Each row below holds a small network's activations on one record, seen along a few directions.
Each row is followed by the record's values for the fields L, U, Z, P, F, W, H, M.
A field that a record lacks is written none.
The largest differences between rows may come from other fields.
In the rows, zero is written as 500.
Random noise pushes rows far along 4 fixed directions. That doesn't count. These rows show it; they differ only by the noise:
[562 609 562 402 497 433 519 610 493 477 440 419 653 536 610 387 372 457
 618 538 507]
[542 381 638 284 439 377 349 491 410 417 528 519 630 519 483 514 468 446
 613 480 351]
[618 672 812 766 504 750 421 403 417 381 692 503 541 494 561 705 856 372
 150 476 695]
[557 369 587 514 417 612 437 544 429 370 532 534 565 505 444 559 546 308
 444 454 460]
[590 360 486 495 388 688 556 619 469 374 471 499 600 481 390 525 564 253
 416 516 458]
[562 496 540 584 452 636 530 617 476 404 478 479 573 519 524 478 468 315
 463 480 549]

[482 692 359 630 558 541 730 742 602 569 264 460 414 516 668 279 106 474
 727 504 650] => (L l3; U u2; Z z2; P p3; F none; W none; H none; M none)
[504 575 722 554 554 528 382 446 508 429 525 507 443 548 579 545 481 484
 488 362 538] => (L l3; U u3; Z z1; P p4; F none; W none; H none; M none)
[501 252 296 542 328 566 763 479 459 543 444 515 427 341 326 667 658 582
 365 562 470] => (L none; U none; Z z5; P p4; F none; W none; H h2; M m5)
[597 535 479 769 621 574 511 486 581 536 567 513 486 606 491 547 794 452
 133 547 568] => (L none; U none; Z none; P none; F f5; W w1; H h1; M m3)
[534 386 563 277 547 352 591 527 581 621 429 612 603 478 569 506 607 633
 525 584 409] => (L none; U none; Z z4; P p5; F none; W none; H h3; M m2)
[490 203 406 433 421 458 708 614 609 544 271 517 487 470 475 448 306 502
 562 532 454] => (L none; U none; Z z5; P p4; F none; W none; H h2; M m5)
[479 294 195 590 428 563 290 524 480 435 651 406 485 669 289 385 564 286
 497 557 403] => (L l4; U u1; Z none; P none; F f5; W w3; H h3; M m3)
[538 526 687 591 446 627 250 317 518 444 708 528 524 532 398 586 749 372
 356 431 524] => (L l4; U u1; Z z3; P p3; F none; W none; H h2; M m2)
[459 269 565 473 399 586 351 344 332 372 695 550 491 431 306 687 535 464
 582 409 343] => (L l5; U u2; Z z4; P p2; F none; W none; H h1; M m3)
[469 322 575 413 479 439 429 541 570 440 398 617 524 575 484 470 378 320
 565 405 392] => (L none; U none; Z none; P none; F f3; W w2; H h2; M m2)
[492 742 692 437 500 486 528 459 556 441 461 502 533 418 633 416 278 543
 592 485 605] => (L none; U none; Z z3; P p2; F none; W none; H h2; M m1)
[569 380 394 237 449 534 491 413 491 501 586 454 627 428 273 625 901 507
 358 757 261] => (L l1; U u1; Z none; P none; F f3; W w3; H h3; M m2)
[435 279 353 607 536 513 528 619 511 408 443 576 376 553 469 418 156 375
 733 351 432] => (L l3; U u2; Z z4; P p2; F none; W none; H h1; M m3)
[545 631 700 485 555 493 555 544 681 553 353 540 603 524 598 366 403 465
 494 513 545] => (L none; U none; Z z3; P p3; F none; W none; H h2; M m2)
[410 472 367 469 459 384 605 596 458 587 395 510 369 499 590 473 175 638
 802 491 480] => (L l3; U u2; Z z5; P p3; F none; W none; H h3; M m5)
[512 481 295 645 535 528 400 558 556 473 548 418 470 645 435 393 561 375
 455 576 480] => (L l2; U u1; Z none; P none; F f5; W w3; H h3; M m3)
[397 764 279 614 345 690 662 533 414 500 538 401 528 428 579 490 365 592
 593 606 609] => (L none; U none; Z none; P none; F f3; W w3; H h3; M m2)
[552 604 364 478 478 566 512 485 531 581 595 369 590 561 366 476 594 537
 479 610 544] => (L l4; U u1; Z z1; P p3; F none; W none; H h1; M m2)
[561 468 386 452 440 592 590 542 558 497 504 449 521 497 355 544 543 468
 471 556 430] => (L l2; U u1; Z z1; P p2; F none; W none; H h1; M m2)
[500 574 496 548 588 568 449 489 507 498 545 421 523 558 460 520 603 436
 413 551 511] => (L l1; U u3; Z none; P none; F f3; W w1; H h1; M m2)
[470 764 789 652 647 451 363 346 462 533 669 477 445 527 665 614 528 694
 474 444 609] => (L l1; U u1; Z z1; P p2; F none; W none; H h1; M m2)
[572 586 563 590 577 615 575 482 547 490 452 492 473 449 522 557 653 348
 316 514 599] => (L l3; U u2; Z none; P none; F f4; W w2; H h2; M m1)
[526 668 463 682 542 735 748 700 566 473 400 466 559 481 593 381 466 400
 425 462 675] => (L none; U none; Z z1; P p1; F none; W none; H h1; M m3)
[518 387 607 667 537 515 528 573 506 459 478 691 302 437 560 504 349 365
 427 325 526] => (L none; U none; Z z2; P p2; F none; W none; H h3; M m1)
[608 689 505 440 647 415 437 449 570 589 496 413 561 535 593 468 588 566
 396 565 571] => (L l2; U u1; Z none; P none; F f4; W w1; H h1; M m1)
[441 515 642 615 680 335 321 496 527 563 418 589 420 622 779 384 112 552
 587 318 608] => (L none; U none; Z none; P none; F f4; W w1; H h1; M m1)
[494 550 741 740 692 407 310 421 496 476 622 638 375 625 649 513 635 534
 336 286 610] => (L none; U none; Z z1; P p1; F none; W none; H h1; M m3)
[629 642 380 631 554 669 629 638 579 472 438 343 572 551 536 397 580 361
 398 640 582] => (L l1; U u3; Z none; P none; F f1; W w3; H h3; M m4)
[456 326 542 520 404 509 445 412 465 481 518 667 459 425 354 570 546 451
 476 385 382] => (L none; U none; Z z3; P p3; F none; W none; H h2; M m2)
[490 789 268 534 428 626 828 686 520 651 425 269 562 405 587 394 343 624
 644 714 650] => (L l5; U u1; Z z5; P p3; F none; W none; H h3; M m5)
[478 511 289 183 340 419 671 439 448 616 516 471 651 348 470 537 610 820
 634 714 363] => (L none; U none; Z z4; P p5; F none; W none; H h3; M m2)
[436 546 492 376 496 437 584 543 534 518 451 430 486 451 505 465 452 648
 472 550 458] => (L none; U none; Z z3; P p4; F none; W none; H h1; M m5)
[617 487 424 241 468 503 634 420 521 551 510 448 580 419 416 625 859 646
 372 646 438] => (L l2; U u2; Z z4; P p1; F none; W none; H h1; M m5)
[406 279 565 711 472 569 655 652 546 475 316 607 363 483 605 500 179 385
 584 318 627] => (L none; U none; Z z5; P p4; F none; W none; H h2; M m5)
[580 751 721 463 572 447 547 494 637 543 456 543 595 470 566 455 613 487
 423 506 573] => (L none; U none; Z z3; P p3; F none; W none; H h2; M m2)
[426 555 271 719 415 700 499 583 537 426 514 381 482 590 486 358 322 250
 586 451 609] => (L l4; U u2; Z none; P none; F f3; W w2; H h2; M m2)
[514 506 559 354 439 487 435 520 447 461 549 469 636 512 420 506 606 432
 510 594 410] => (L none; U none; Z none; P none; F f5; W w3; H h3; M m3)
[600 325 179 435 318 839 872 732 621 431 325 357 658 343 223 426 593 215
 456 660 420] => (L l5; U u1; Z z4; P p4; F none; W none; H h2; M m3)
[615 661 540 525 581 619 665 477 551 494 550 418 592 443 478 544 678 511
 406 621 558] => (L l1; U u2; Z z4; P p2; F none; W none; H h1; M m3)
[565 739 506 450 529 574 659 572 579 527 459 363 574 505 503 471 491 531
 513 610 568] => (L l3; U u3; Z z1; P p2; F none; W none; H h1; M m2)

Which values does each new row have?
[522 352 506 371 534 333 397 392 512 564 528 560 454 509 543 604 615 698
 495 444 405] => (L l2; U u1; Z z4; P p1; F none; W none; H h1; M m5)
[501 538 641 380 440 381 503 415 469 445 561 501 567 390 480 599 607 589
 536 474 492] => (L none; U none; Z z4; P p4; F none; W none; H h2; M m3)
[622 504 659 388 444 563 505 471 594 456 441 561 530 402 471 569 523 394
 455 442 425] => (L l2; U u1; Z z3; P p2; F none; W none; H h2; M m1)
[550 376 314 364 463 483 427 467 538 507 580 465 551 546 336 528 734 446
 423 656 324] => (L l2; U u1; Z none; P none; F f3; W w3; H h3; M m2)
[519 736 607 499 427 570 753 426 436 619 501 494 515 320 603 720 607 813
 427 662 619] => (L none; U none; Z z5; P p3; F none; W none; H h3; M m5)
[537 579 345 247 440 483 699 515 472 591 409 357 704 478 347 454 593 547
 511 723 414] => (L none; U none; Z none; P none; F f3; W w1; H h1; M m2)
[507 461 341 592 566 621 660 696 622 508 291 455 477 461 531 354 308 280
 509 505 543] => (L l1; U u1; Z none; P none; F f4; W w2; H h2; M m1)
[530 737 531 711 567 678 560 483 503 481 657 363 557 462 545 510 560 512
 442 547 658] => (L l5; U u1; Z z4; P p2; F none; W none; H h1; M m3)
[533 624 759 371 586 363 355 357 498 519 578 532 578 584 562 608 635 589
 416 512 498] => (L none; U none; Z none; P none; F f3; W w1; H h1; M m2)
[530 532  96 761 466 726 786 684 536 521 443 407 500 518 385 424 554 374
 329 595 574] => (L none; U none; Z none; P none; F f5; W w1; H h1; M m3)
[545 419 469 577 525 554 593 597 585 490 386 590 455 458 500 491 468 292
 374 426 546] => (L none; U none; Z none; P none; F f4; W w2; H h2; M m1)
[541 645 400 564 359 842 741 595 493 460 516 464 604 377 442 618 675 388
 335 639 577] => (L none; U none; Z none; P none; F f3; W w3; H h3; M m2)
[439 595 431 696 438 692 594 593 465 481 537 504 459 467 416 566 431 460
 480 426 642] => (L none; U none; Z z1; P p3; F none; W none; H h1; M m2)
[524 362 417 859 654 587 502 582 585 554 405 629 338 585 586 444 397 349
 257 347 637] => (L none; U none; Z none; P none; F f4; W w1; H h1; M m1)
[425 525 677 852 593 501 412 471 510 421 496 594 298 565 704 523 316 455
 580 241 650] => (L l3; U u2; Z z4; P p4; F none; W none; H h2; M m3)
[598 564 786 448 549 518 441 277 444 392 753 573 555 474 425 704 848 536
 301 530 540] => (L none; U none; Z z4; P p2; F none; W none; H h1; M m3)
[584 673 847 351 556 441 429 433 566 472 458 527 548 442 613 513 448 474
 548 432 501] => (L l3; U u3; Z z3; P p2; F none; W none; H h2; M m1)
[449 586 366 535 432 665 731 612 507 491 327 483 541 424 511 524 290 517
 557 535 529] => (L none; U none; Z none; P none; F f3; W w1; H h1; M m2)
[517 387 650 484 620 448 280 414 494 436 572 566 463 609 482 503 663 472
 436 391 432] => (L l3; U u3; Z z1; P p1; F none; W none; H h1; M m3)
[590 407 369 343 452 647 677 587 532 461 365 541 574 437 387 490 500 317
 415 540 504] => (L none; U none; Z none; P none; F f4; W w1; H h1; M m1)
